These are the activations of a small neural network, seen along a few directions. Each row is one input.
Each table varies a few parts of the input and shows all the possible inputs, shuffled.
Descriptions start from the smaller parts, as in this example, which fits no table here: one of 2 separate values, together with either a single point or one of 11 places along a line or (one of 4 places along a line, together with one of 5 places around a ring).
Shared parts are said once, and a part with two or three values counts as separate values.
(in the rows, 128 means zero)

Other details of the inputs vary at random and push rows far along two fixed directions, the same in every table; ignore that.

A family of inputs:
x1: [ 94  87 121  72  35 213 138 141 151 125 162  92  87 113]
x2: [133 146  99 180 174 107 121 145  95  78 106 195 109 123]
x3: [162 125 160  99 146 153 146 206 132 212 141 142 169 124]
x4: [126 204  94 167 159 121 127 119 109 130  86 196 144 196]
x5: [159 145 179  69 166 133 182 131  79 165 183 146 146  92]
x6: [166 103 103 163 196 118 105 122  97 104 126 208 100 155]
x7: [134 140 132 178 202  43  94 120 123 119 101 139 161 136]
x8: [125 155 131 145 187  61 115 104  93  81 129 177 105 119]
x9: [ 79 171  67 161  84 107  85  36 187  97  77  82  99 191]
x10: [163 151 183  82 159 102 145 172 127 205 151 106 183 110]
x11: [129  82 144  67  68 174 130  84 156 146 168  55  94 119]
x12: [161 120 156  80 151 183 182 168  80 166 181 175 137 107]
x13: [133 175 186  95 136 118 176 162  85 167 161 125 182  73]
x14: [106  61  72 187 100 128  67 117 185  88  75  90 104 172]
x15: [ 88  81  72 188  74 133  87 107 158  61  73 109  84 147]
x16: [138 125 114 191 177  94 119 151 119 100  94 191 144 137]
x17: [106 104 150  94  47 149 139 114 176 138 138  34 147 102]
x18: [101 129 141  84  44 167 146 107 152 120 150  42 108  86]
Description of these inputs: one of 2 separate values, together with either a single point or one of 8 places along a line.
Question: Changing only the choice among 2 separate values turns x18 into x2. The same change can be made to x13. Which row results?
Answer: x15
Question: Which other rows does x12 become when the choice among 2 separate values takes its other values? List them by row number.
Answer: x5

A family of inputs:
x19: [ 98  82  93 144  70 126  86  80 180  90 100  61  91 139]
x20: [142 126 103 166 167 122 123 130 102  98 115 189 111 141]
x21: [ 96  96 136  62  14 202 139 115 175 146 154  29 106 108]
x22: [149 126 166  77 119 185 180 174  94 166 175 142 141  88]
x23: [ 98 109 130  72  17 207 140 122 175 155 143  45 116 124]
x24: [104  59 110  82  21 218 119 119 187 141 140  48  92 139]
x25: [106  70 126  74  25 219 142 129 167 136 155  57  97 106]
x26: [140 160 171  83 117 167 172 180 114 192 156 124 174 109]
x27: [ 96  81  92 142  71 120  82  66 184  84 105  54  88 141]
x28: [131 137 118 161 165  86 110 127 121 107 109 151 128 132]
x29: [137 158 178  66 120 159 178 153 103 173 177 125 149  93]
x30: [144 148 184  76 123 144 168 160 114 182 167 107 169  91]
x31: [138 152 126 157 173  84 118 121 117 125 112 154 145 141]
x32: [135 146 126 155 173  84 117 127 109 111 117 159 130 126]
x33: [142 119 103 169 168 119 117 127 100  93 114 189 107 143]
x34: [152 117 170  72 129 174 167 179 107 180 175 135 146 100]
x35: [141 146 133 150 180  80 121 122 106 114 122 156 134 124]
x36: [141 157 129 154 182  81 122 118 110 123 117 160 144 140]
x37: [143 151 140 142 185  75 129 114 104 118 132 158 140 121]
x38: [ 98  59  60 158  63 157  75  83 185  73  93  89  63 165]
x39: [129 146 109 165 160  96 110 125 125 113 100 155 130 148]
x40: [ 94  88  88 141  71 129  85  76 175  82 106  65  80 140]
x41: [142 156 171  84 118 161 170 169 118 190 153 116 171 110]
x42: [136 169 170  69 116 168 179 152 105 180 169 132 153 107]
x43: [130 136 111 170 158  94 108 126 132 118  96 148 139 151]
x44: [136 161 167  84 112 169 173 179 116 187 154 130 169 112]
x45: [142 154 176  85 120 157 169 171 123 196 155 112 182 110]
x46: [131 161 118 151 166  99 122 122 109 114 117 170 127 142]
x47: [ 92  89  88 143  65 134  89  84 176  84 103  74  83 142]
x48: [139  88 100 168 172  93  89 119 124  96 110 167 101 150]
x49: [138 166 170  69 119 164 176 151 105 181 170 124 156 105]
x50: [ 95  36  51 164  62 148  54  70 199  71  85  78  55 181]
x51: [127 150 108 165 157  98 112 127 123 111 101 165 128 150]
x52: [143 164 175  70 124 159 179 150 106 185 168 122 162 105]
x53: [141 140 133 159 179  74 117 129 117 120 114 151 145 127]
x54: [144 145 180  80 121 151 170 171 114 183 160 111 168  93]
x55: [102  51  71 157  73 150  82  82 163  61 105  95  59 144]
x56: [133 154 116 158 167  94 116 125 114 116 109 162 132 142]
x57: [133 129 122 164 166  84 111 131 125 113 106 146 139 133]
x58: [ 91  91 129  73   8 225 150 123 163 138 150  52 112 117]
x59: [136 148 119 160 168  90 116 122 117 120 107 156 137 143]
x60: [ 92  84  82 151  60 133  80  76 197  97  89  53  98 160]
x61: [144 112 107 164 179 100 110 131 108  96 118 182 109 134]
x62: [137 153 131 144 182  84 126 117 100 110 130 165 127 123]
x63: [138 134 131 162 174  77 113 131 123 120 111 147 147 131]
x64: [132 155 116 154 167  95 117 118 112 113 114 160 127 142]
x65: [132 140 175  79 113 171 183 169  92 159 173 136 154  87]
x66: [138 154 123 154 175  89 121 119 110 120 114 159 136 140]
x67: [124 132 112 165 156  90 109 129 126 103 104 154 126 138]
x68: [141 161 134 143 182  84 132 114 105 126 126 164 144 136]
x69: [142 132 108 163 173 120 125 137 104 103 118 192 118 141]
x70: [139 147 176  82 120 156 169 178 114 182 160 116 168  95]
x71: [127 138 115 162 160  89 111 127 121 103 108 158 124 135]
x72: [144 151 138 144 187  79 130 118  99 116 129 165 135 122]
Question: Changing only one part turns x35 into x66. The same change can be made to x53. Which row results?
Answer: x60
Question: Changing only one part turns x42 into x29. The same change can be made to x41. Which row results?
Answer: x54
Question: What is each input in this table made of?
Answer: one of 2 separate values, together with either a single point or one of 6 places along a line or (one of 4 places along a line, together with one of 5 places along a line)
Question: A walk changes only the place on the line of 6. It starts at x50 and steps to x24. List the rest of the walk in order.
Answer: x38, x69, x20, x33
Question: Which other rows does x39 become when the place on the line of 5 takes its other values? List them by row number.
Answer: x26, x49, x56, x64

A family of inputs:
x73: [123 131  86 177 150 103 104  85 131  85  96 153 107 160]
x74: [127  77 126 110  83 172 124 141 164 145 134  87 124 127]
x75: [139 140 139 131 148 132 136 173 109 148 128 159 148 126]
x76: [126  96 129  99  85 165 130 107 151 144 141  78 120 130]
x77: [129  80  78 204 160  88  77 104 140  70  81 152 103 160]
x78: [120 112 121 117 106 147 134 115 137 108 140 121 106 116]
x79: [119 155 133  99 101 161 145 131 130 151 139 117 133 131]
x80: [122 102  82 185 161  78  86  84 131  55 100 162  82 146]
x81: [133 107 148  98 113 151 144 132 116 132 156 109 120  99]
x82: [170 160 171 123 213  98 167 166  55 141 161 207 157  95]
x83: [ 95 161 118 158 116  75 107  84 160 109  92  88 150 146]
x84: [124 126 123 118 109 143 125 111 133 131 128 109 120 138]
x85: [109 111 116 111  68 181 131 146 160 140 124  98 120 133]
x86: [141 116 143  93 120 148 137 125 141 161 150 105 134 127]
x87: [120 143 131 103  99 154 134 125 132 148 137 112 126 136]
x88: [113 121 124 100  71 172 134 107 145 138 135  86 115 135]
x89: [150 144 144 114 159 123 141 136 115 155 142 151 143 131]
x90: [122 146 129 154 142  57  96  98 160 123  97  73 144 126]
x91: [160 169 154 142 198 116 161 184  67 151 136 211 168 118]
x92: [122 123 106 136 128 116 102 105 146 122 114 122 108 155]
x93: [146 132 140 135 150 140 150 161 103 141 133 167 149 125]
x94: [130 156 142 119 146 131 151 147  95 123 146 162 129 106]
x95: [136 167 136 123 147 137 152 132 101 141 136 155 144 130]
x96: [147 144 144 118 159 125 140 131 104 150 141 143 142 128]
x97: [127 123  95 168 161  87  85  95 135  99 101 141 107 162]
x98: [117 179 158 130 144  76 137 120 128 148 120 113 180 127]
x99: [157 180 166 125 206  99 162 171  56 140 155 212 153 100]
x100: [119 158 154 112 108  95 127 119 157 154 120  57 159 108]
x101: [115 136  69 190 157  81  79  80 145  75  80 158  92 177]
x102: [122 136 130 101 103 150 132 123 140 151 137 111 123 139]
x103: [140 159 143 114 153 122 137 141 108 153 138 149 143 132]
x104: [121 130 140  96 104 157 150 138 124 132 152 122 118 107]
x105: [111 117 104 148 116 128 119 101 124  80 119 133  97 124]
x106: [106 117 115 114  63 184 132 146 155 136 123  97 121 131]
x107: [143 135 140 133 150 136 142 166 102 144 130 159 148 123]
x108: [119 112 122 121 103 150 140 112 124 104 139 121 109 112]
x109: [124  96 129 112 116 132 119 122 137 119 142 108 105 115]
x110: [128 116 146  99 106 153 146 133 114 129 153 114 119 101]
x111: [140 131 147 116 157 118 136 145 100 130 150 147 128 105]
x112: [129  87 129 118 114 138 128 113 128 111 144 109 109 110]
x113: [122 112  83 189 141 113 103 114 133  79  88 162 110 154]
x114: [125 122 133 111 101 164 137 160 138 153 132 123 134 130]
x115: [130 110 137 112 106 161 132 162 136 155 135 112 138 123]
x116: [107 153 156 111 104  98 130 113 154 153 124  68 170 123]
x117: [118 115  94 174 149  92 100  93 114  63 106 157  91 134]
x118: [136 141 147 116 152 120 140 148  97 129 148 153 128 105]
x119: [119 103  85 182 164  69  78  95 130  61  97 158  82 145]
x120: [172 151 171 121 223  92 158 166  70 146 163 202 156  96]
x121: [117 111 125 101  74 172 136 106 147 139 137  88 118 134]
x122: [164 166 160 132 209 104 153 196  78 167 137 209 170 121]
x123: [113 115  67 209 145  99  84 104 135  60  73 163  98 165]
x124: [119  88 131  94  81 161 131 119 149 124 150  87 104 108]
x125: [116 163 151 116 102 100 130 115 156 151 118  62 157 111]
x126: [129  97  90 181 156  94  82 125 145  96  91 149 108 158]
x127: [125  91  74 200 157  86  74 108 151  73  79 158  99 166]
x128: [129 117 124 119 111 143 128 110 135 132 130 111 123 136]
x129: [165 190 156 125 210 106 165 156  78 161 147 207 166 126]
x130: [116 102 118 113  71 184 135 140 162 137 128  98 122 131]
x131: [114 144 161 111 114  96 129 114 153 158 127  64 173 120]
x132: [125 109 140 104 100 156 146 122 120 121 152 116 115 106]
x133: [134 125 142  92 118 145 133 131 139 164 146 104 132 131]
x134: [120  94 122 111  73 178 130 140 161 140 131  97 121 132]
x135: [107 164 115 160 121  69 103  91 162 108  88  80 139 130]
x136: [122 127 132 114  95 168 138 160 133 148 131 122 135 127]
x137: [134 105 137 114 103 166 142 155 130 147 137 118 139 121]
x138: [119 118 137 100 101 150 137 131 130 127 148 116 111 111]
x139: [146 125 141 134 156 134 139 163 104 146 132 154 148 122]
x140: [119 112 125  96  78 167 131 109 159 145 139  88 116 137]
Question: What is each input in this table made of?
Answer: one of 4 places along a line, together with either one of 2 separate values or (one of 3 separate values, together with one of 5 places around a ring)
Question: Changing only the place on the line of 4 turns x108 into x82. The same change can be made to x83. Which row results?
Answer: x116
Question: Which other rows does x81 become when the place on the line of 4 takes its other values? List them by row number.
Answer: x105, x110, x117

A family of inputs:
x141: [110 106 128 107  90 155 137 122 131 115 143 112 107 112]
x142: [111 136 105 145 134  80  88  86 155  94 109 101  96 133]
x143: [124 119 158  79  91 173 166 148 118 142 168 116 128  92]
x144: [147 186 170 107 186  83 149 147  91 158 152 154 160 107]
x145: [141 166 194  57 111 150 181 155 110 201 174  92 180  89]
x146: [137 123 127 117 123 156 139 119 123 135 138 125 122 131]
x147: [112  94 115 141  88 127 104 111 170 120 109  70 125 134]
x148: [136 124 154  76 104 175 161 141 126 164 165 121 136 119]
x149: [149 149 125 153 203  90 128 126  91 122 125 203 132 147]
x150: [124 195  97 187 170  80 118 121 127 114  76 174 145 162]
x151: [131 124 122 143 141 128 133 121 105  98 129 146 113 113]
x152: [135 115 146  94 107 174 147 174 126 159 152 136 132 119]
x153: [131 103 123 115  96 173 129 154 138 138 136 123 116 125]
x154: [136 168 164 100 149 106 147 133 110 158 150 122 155 107]
x155: [122  92  79 172 121 132  87 116 145  89  93 134  91 155]
x156: [100 169 131 122  93 142 136 125 141 144 119 109 157 149]
x157: [113  83  89 136  79 156 101  82 167  97 118  94  85 149]
x158: [115 116 123 138  98 107 109  95 160 119 108  77 127 133]
x159: [116 111 133 127  90 129 116 114 158 134 116  74 136 127]
x160: [146 144 126 162 194  90 134 134  81  93 130 201 125 114]
x161: [124 104 127 107  97 169 130 156 137 148 135 123 119 131]
x162: [130 131 104 174 179  85 114 112  96  76 110 181 107 132]
x163: [125 104 118 116  96 169 125 148 138 140 128 117 116 136]
x164: [122 100 112 163 137  97  99 119 156 110 102 110 132 140]
x165: [168 153 168 135 217  81 149 180  92 165 136 183 187 113]
x166: [123 110  90 154 132 121 102  89 138  97 108 133  98 159]
Question: What is each input in this table made of?
Answer: either one of 2 separate values or one of 9 places along a line or (one of 3 separate values, together with one of 5 places around a ring)
